Each row below holds a small network's activations on one record, seen along a few directions.
After each row come some of the record's fields: TEFA, VITI, FIV, FOF, PUBU, TUDAR.
Not every record has every field; a missing one is written missing.
Other fields move the rows too, some of them a lot.
(in the rows, 500 means zero)
Strong random noise was added to every row along 16 fixed directions; ignore it. To show where, here is one row again and again, with new noise each time:
[452 234 480 441 504 447 410 443 694 604 388 334 418 365 303 401 260 494 537 279 556 553 388 370 537 444 605 436 244 482 420 383 497 528 485 215 223 625]
[709 613 685 412 638 486 541 525 508 587 454 443 468 408 421 478 578 528 467 604 368 434 527 410 614 536 556 531 597 410 467 299 397 394 507 446 325 525]
[523 734 339 523 188 395 538 550 285 319 432 466 550 544 429 667 390 577 538 624 440 593 553 706 457 552 314 358 465 371 433 676 620 457 529 637 825 726]
[600 470 434 485 381 657 337 677 690 721 584 479 564 454 579 867 465 524 332 559 513 457 451 703 597 527 146 305 593 276 496 485 549 687 555 434 338 331]
[466 483 713 493 610 501 556 321 424 578 379 343 380 374 444 168 593 630 455 674 441 380 465 489 543 538 712 759 461 618 573 492 468 549 343 524 445 700]
[491 563 456 505 571 605 611 530 619 280 406 559 707 640 586 590 624 504 640 425 278 533 491 380 445 403 589 533 729 471 603 277 597 469 595 525 334 251]
[386 363 518 452 564 278 407 408 277 564 365 645 337 251 259 173 778 416 531 595 295 576 468 637 526 510 672 501 367 676 483 782 658 416 553 262 364 307]
[448 609 413 509 615 501 459 507 406 441 594 486 583 690 514 459 778 564 614 274 621 535 539 511 375 581 525 608 565 306 401 580 654 593 589 317 376 378]
[369 458 368 473 391 496 719 465 408 247 364 476 520 471 613 524 462 656 630 396 387 445 574 533 367 452 523 664 697 486 670 552 662 538 509 493 449 588]
[589 354 541 594 613 451 511 472 512 470 652 536 528 556 499 465 350 507 392 510 723 611 429 460 505 513 513 473 509 495 540 402 512 421 602 307 364 456]
[575 629 415 532 803 695 336 563 419 570 487 393 543 660 630 631 552 471 292 388 751 523 513 407 518 620 612 442 547 459 529 505 293 474 459 325 562 384]
[469 484 432 602 607 451 500 489 324 287 335 564 646 508 470 435 535 647 517 593 355 537 521 456 514 452 622 564 611 711 563 479 259 432 376 618 654 502]
[348 650 380 409 326 524 372 442 430 653 260 704 488 212 579 437 587 497 352 670 238 321 394 655 348 564 452 698 583 577 597 858 587 509 695 330 543 586]
[438 127 368 557 556 297 604 673 134 315 525 575 384 287 604 596 584 775 466 433 601 493 768 709 575 617 294 558 848 492 629 748 358 579 327 506 350 429]
[401 446 389 431 452 427 362 653 523 464 416 473 565 503 536 731 299 499 434 523 555 644 388 491 463 539 413 228 493 515 592 395 588 429 519 396 289 518]
[414 661 229 564 425 598 408 582 544 550 450 551 562 375 428 648 498 381 652 360 417 329 581 594 376 467 534 479 373 337 335 787 449 637 523 648 485 597]
[478 455 355 647 472 635 377 520 638 524 572 356 562 627 499 606 257 476 445 329 702 574 410 482 524 458 485 363 280 473 406 534 471 656 440 464 622 563]
[608 620 584 501 635 619 412 481 457 499 338 362 587 621 448 557 686 500 380 743 515 584 513 553 596 620 568 399 559 391 566 341 396 412 440 602 501 348]

[476 439 460 590 606 399 465 570 521 199 427 569 728 668 420 524 585 505 632 427 492 683 549 322 519 531 547 419 583 463 426 292 292 361 508 655 430 383] | (TEFA kivum; VITI zatoz; FIV missing; FOF missing; PUBU vomo; TUDAR simi)
[475 532 426 309 474 559 474 398 606 479 140 481 609 394 458 497 409 601 558 414 220 351 436 286 418 379 631 658 566 586 568 293 281 382 532 318 502 640] | (TEFA vogu; VITI zatoz; FIV missing; FOF missing; PUBU vomo; TUDAR simi)
[545 506 440 451 227 400 600 460 288 547 571 510 328 357 546 541 310 606 363 536 578 490 500 727 460 542 250 495 458 480 561 802 712 511 617 253 743 715] | (TEFA kivum; VITI missing; FIV missing; FOF missing; PUBU missing; TUDAR pek)
[546 485 638 550 485 379 502 468 334 624 696 641 438 457 563 347 417 546 333 758 573 507 391 592 528 494 455 558 477 778 581 600 485 451 473 458 673 582] | (TEFA veg; VITI baso; FIV vabak; FOF zopi; PUBU lokom; TUDAR pek)
[503 678 348 362 570 547 456 581 412 418 300 440 590 627 515 710 615 493 593 413 486 535 626 463 437 528 562 395 586 382 537 384 428 380 482 495 512 403] | (TEFA relum; VITI missing; FIV missing; FOF missing; PUBU missing; TUDAR pek)
[504 250 310 599 317 546 508 447 584 350 411 398 559 561 413 786 124 396 483 641 712 650 515 661 518 410 458 159 363 425 662 406 469 392 473 681 634 468] | (TEFA relum; VITI zatoz; FIV missing; FOF missing; PUBU dif; TUDAR simi)
[548 468 690 545 642 444 527 478 534 510 570 415 432 495 474 429 446 416 460 617 712 490 516 396 522 651 590 486 418 403 475 349 406 400 487 649 334 680] | (TEFA vogu; VITI baso; FIV vabak; FOF fipon; PUBU kegud; TUDAR simi)
[483 567 494 554 415 546 476 480 517 540 562 386 569 520 431 596 396 583 535 700 532 430 459 643 471 453 456 426 396 466 487 438 541 622 398 730 529 717] | (TEFA kivum; VITI baso; FIV lakil; FOF noke; PUBU dodob; TUDAR pek)
[568 403 560 710 508 491 577 477 644 581 752 688 478 371 506 416 339 316 466 616 695 382 558 540 477 490 539 613 438 428 466 586 384 487 584 703 372 574] | (TEFA veg; VITI zatoz; FIV missing; FOF missing; PUBU vomo; TUDAR simi)
[306 473 597 294 333 499 371 548 692 583 157 388 406 384 536 505 642 381 449 593 190 604 357 468 610 623 439 359 492 528 589 404 778 517 506 452 277 363] | (TEFA vogu; VITI zatoz; FIV missing; FOF missing; PUBU dal; TUDAR pek)
[585 309 522 488 391 465 502 513 587 454 380 405 369 439 385 521 531 391 456 520 444 670 582 554 698 570 430 343 474 347 485 448 601 463 509 498 398 306] | (TEFA veg; VITI zatoz; FIV missing; FOF missing; PUBU dal; TUDAR pek)
[606 550 454 356 414 510 595 469 353 481 596 411 567 720 523 684 449 739 544 584 354 539 431 674 498 207 363 373 582 685 656 303 776 555 409 284 724 376] | (TEFA veg; VITI baso; FIV lakil; FOF noke; PUBU dodob; TUDAR pek)
[374 472 444 530 537 471 401 597 617 447 331 667 492 439 558 415 634 296 488 327 264 634 487 301 591 520 623 488 513 676 443 571 456 434 544 514 523 257] | (TEFA veg; VITI baso; FIV vabak; FOF fipon; PUBU kegud; TUDAR simi)
[522 564 497 461 400 431 512 605 446 575 708 589 454 470 664 583 598 577 484 347 468 425 507 560 494 548 199 556 661 401 423 653 662 632 632 304 501 478] | (TEFA kivum; VITI zatoz; FIV missing; FOF missing; PUBU vomo; TUDAR simi)
[316 327 451 500 267 272 396 621 538 429 472 550 621 452 349 541 377 653 678 529 266 645 378 583 535 342 314 281 360 753 440 455 581 627 347 612 490 535] | (TEFA relum; VITI missing; FIV missing; FOF missing; PUBU missing; TUDAR pek)
[324 387 361 534 565 529 370 745 603 530 596 598 487 424 661 642 552 489 543 213 359 455 482 416 565 424 421 454 571 636 450 612 507 729 388 473 330 347] | (TEFA kivum; VITI zatoz; FIV missing; FOF missing; PUBU vomo; TUDAR simi)
[405 317 433 594 498 263 606 605 255 334 561 606 296 309 444 374 536 462 632 320 426 547 650 498 596 528 507 461 431 643 386 813 473 514 376 583 582 522] | (TEFA vogu; VITI baso; FIV vabak; FOF fipon; PUBU kegud; TUDAR simi)
[532 360 670 558 683 644 490 516 587 655 643 462 593 521 658 557 493 638 359 762 672 343 447 578 541 467 479 587 659 582 690 290 358 637 322 666 272 424] | (TEFA vogu; VITI baso; FIV lakil; FOF noke; PUBU dodob; TUDAR pek)
[461 356 613 433 578 202 399 764 543 483 474 693 485 238 613 568 295 544 366 567 449 514 446 258 555 634 410 473 707 661 531 290 252 331 481 532 114 691] | (TEFA vogu; VITI baso; FIV vabak; FOF fipon; PUBU kegud; TUDAR simi)
[394 449 545 446 366 515 524 515 586 624 472 396 322 330 489 597 439 326 526 630 565 436 554 644 497 598 454 352 348 370 568 603 667 543 490 709 322 582] | (TEFA relum; VITI missing; FIV missing; FOF missing; PUBU missing; TUDAR pek)
[472 467 393 381 338 412 474 659 502 499 302 505 482 303 469 614 362 659 581 291 176 449 513 419 592 417 374 440 518 641 417 549 320 565 378 444 613 644] | (TEFA vogu; VITI missing; FIV missing; FOF missing; PUBU missing; TUDAR pek)
[759 594 751 573 615 408 821 520 404 309 779 497 355 640 556 416 528 437 519 418 456 657 588 316 696 472 542 463 604 536 447 359 670 367 545 478 612 389] | (TEFA kivum; VITI zatoz; FIV missing; FOF missing; PUBU vomo; TUDAR simi)
[403 507 458 283 435 535 550 503 514 451 327 591 554 507 645 576 483 564 466 479 308 528 377 471 378 430 491 499 697 629 752 383 680 400 635 209 374 336] | (TEFA vogu; VITI baso; FIV vabak; FOF fipon; PUBU kegud; TUDAR simi)
[407 443 503 348 578 438 518 369 338 597 376 512 373 326 398 307 623 520 512 520 573 405 535 587 349 583 680 677 483 470 594 649 559 436 542 282 263 542] | (TEFA vogu; VITI baso; FIV lakil; FOF noke; PUBU dodob; TUDAR pek)
[389 297 468 567 528 634 356 494 643 527 340 482 599 409 611 548 512 639 391 618 369 373 444 486 579 461 455 611 633 652 625 395 276 692 345 675 470 467] | (TEFA kivum; VITI baso; FIV lakil; FOF noke; PUBU dodob; TUDAR pek)
[409 398 369 500 496 600 412 541 511 512 270 367 476 386 429 554 452 510 524 368 390 472 569 504 580 470 559 418 391 541 463 603 295 581 297 604 604 531] | (TEFA kivum; VITI baso; FIV vabak; FOF fipon; PUBU kegud; TUDAR simi)
[415 212 307 501 285 207 479 527 419 453 583 749 597 368 370 529 142 645 554 562 561 575 414 665 356 340 299 416 442 676 527 549 471 431 568 360 478 627] | (TEFA veg; VITI baso; FIV lakil; FOF noke; PUBU dodob; TUDAR pek)
[320 200 480 513 522 722 542 400 571 599 528 251 388 576 636 481 386 586 431 375 812 465 469 636 479 431 564 545 406 566 708 559 640 767 269 444 403 439] | (TEFA vogu; VITI baso; FIV vabak; FOF zopi; PUBU lokom; TUDAR pek)
[544 853 605 300 525 556 495 575 469 592 458 310 441 692 627 506 651 515 454 266 513 581 470 315 504 690 482 520 525 379 406 468 626 467 525 287 561 559] | (TEFA veg; VITI baso; FIV vabak; FOF zopi; PUBU lokom; TUDAR pek)
[419 478 459 615 620 475 540 534 384 536 700 576 466 442 537 401 531 477 591 423 645 365 585 515 409 469 587 622 455 569 450 700 432 599 409 629 479 616] | (TEFA veg; VITI baso; FIV vabak; FOF zopi; PUBU lokom; TUDAR pek)

Which values does each new row have?
[469 573 451 349 385 655 576 449 464 528 273 354 418 440 616 645 499 530 407 618 443 390 563 660 451 536 503 550 643 373 731 516 655 536 479 513 476 541] | (TEFA kivum; VITI baso; FIV lakil; FOF noke; PUBU dodob; TUDAR pek)
[758 526 430 461 521 922 572 383 808 787 549 395 558 466 519 655 433 580 495 264 382 161 496 540 515 208 467 668 530 324 482 403 426 772 558 238 526 396] | (TEFA kivum; VITI missing; FIV missing; FOF missing; PUBU missing; TUDAR pek)
[461 567 520 554 605 437 387 589 526 514 634 604 587 554 559 478 536 502 515 438 591 485 495 367 470 567 484 563 533 515 401 459 353 518 481 559 431 551] | (TEFA relum; VITI zatoz; FIV missing; FOF missing; PUBU vomo; TUDAR simi)
[462 546 720 522 587 481 312 626 636 418 397 495 652 705 670 477 696 490 282 633 407 807 316 272 692 733 379 387 682 603 537 214 493 439 504 545 459 253] | (TEFA kivum; VITI zatoz; FIV missing; FOF missing; PUBU dal; TUDAR pek)
[507 295 535 586 423 226 643 560 398 382 704 656 309 351 535 402 370 490 499 398 554 591 568 481 576 537 401 542 526 585 425 663 592 454 553 462 489 584] | (TEFA vogu; VITI baso; FIV vabak; FOF fipon; PUBU kegud; TUDAR simi)
[525 445 530 498 488 417 497 323 419 548 443 560 393 383 473 254 538 520 384 457 619 467 487 492 430 625 537 762 525 426 479 651 506 421 697 237 512 631] | (TEFA kivum; VITI baso; FIV vabak; FOF zopi; PUBU lokom; TUDAR pek)
[337 515 435 538 426 413 389 669 651 545 621 777 504 468 725 555 401 254 385 372 693 629 403 383 399 707 361 425 528 456 481 676 612 414 797 411 326 446] | (TEFA relum; VITI missing; FIV missing; FOF missing; PUBU missing; TUDAR pek)
[397 432 444 698 612 518 273 569 544 648 870 636 568 568 595 433 542 529 438 385 753 433 424 530 458 513 407 582 418 590 350 682 418 757 463 484 519 469] | (TEFA relum; VITI baso; FIV vabak; FOF fipon; PUBU kegud; TUDAR simi)
[628 423 462 651 457 427 540 540 536 427 693 644 655 531 337 522 472 529 646 496 423 514 527 556 584 345 395 448 461 484 329 460 357 546 515 634 609 413] | (TEFA kivum; VITI baso; FIV lakil; FOF noke; PUBU dodob; TUDAR pek)
[363 263 572 367 372 605 457 320 687 614 225 189 393 464 385 376 531 565 457 423 634 555 432 580 485 631 491 542 344 278 557 456 645 608 471 347 276 520] | (TEFA vogu; VITI baso; FIV vabak; FOF fipon; PUBU kegud; TUDAR simi)
[607 565 464 444 490 444 572 419 429 477 459 531 486 450 321 438 366 478 554 417 479 508 519 444 450 413 613 510 382 472 420 515 433 333 608 305 559 617] | (TEFA kivum; VITI zatoz; FIV missing; FOF missing; PUBU vomo; TUDAR simi)
[559 309 565 570 563 572 582 447 499 393 610 524 544 739 634 484 564 545 378 445 682 701 499 522 574 512 406 476 652 501 611 416 544 491 555 349 587 145] | (TEFA vogu; VITI zatoz; FIV missing; FOF missing; PUBU vomo; TUDAR simi)
[538 545 632 706 492 483 540 501 618 428 665 551 547 612 443 356 451 339 557 517 441 669 388 384 639 428 555 335 258 683 348 505 503 513 496 726 719 417] | (TEFA kivum; VITI missing; FIV missing; FOF missing; PUBU missing; TUDAR pek)
[578 575 450 498 712 407 525 609 415 512 722 623 549 489 556 684 279 454 511 576 811 384 577 447 329 506 594 475 591 446 547 373 352 323 567 535 214 688] | (TEFA relum; VITI baso; FIV lakil; FOF noke; PUBU dodob; TUDAR pek)
[459 282 406 560 604 480 530 476 546 396 503 733 617 447 540 507 438 479 524 454 556 500 501 451 372 474 546 597 658 531 610 486 403 383 651 435 255 364] | (TEFA vogu; VITI baso; FIV vabak; FOF zopi; PUBU lokom; TUDAR pek)
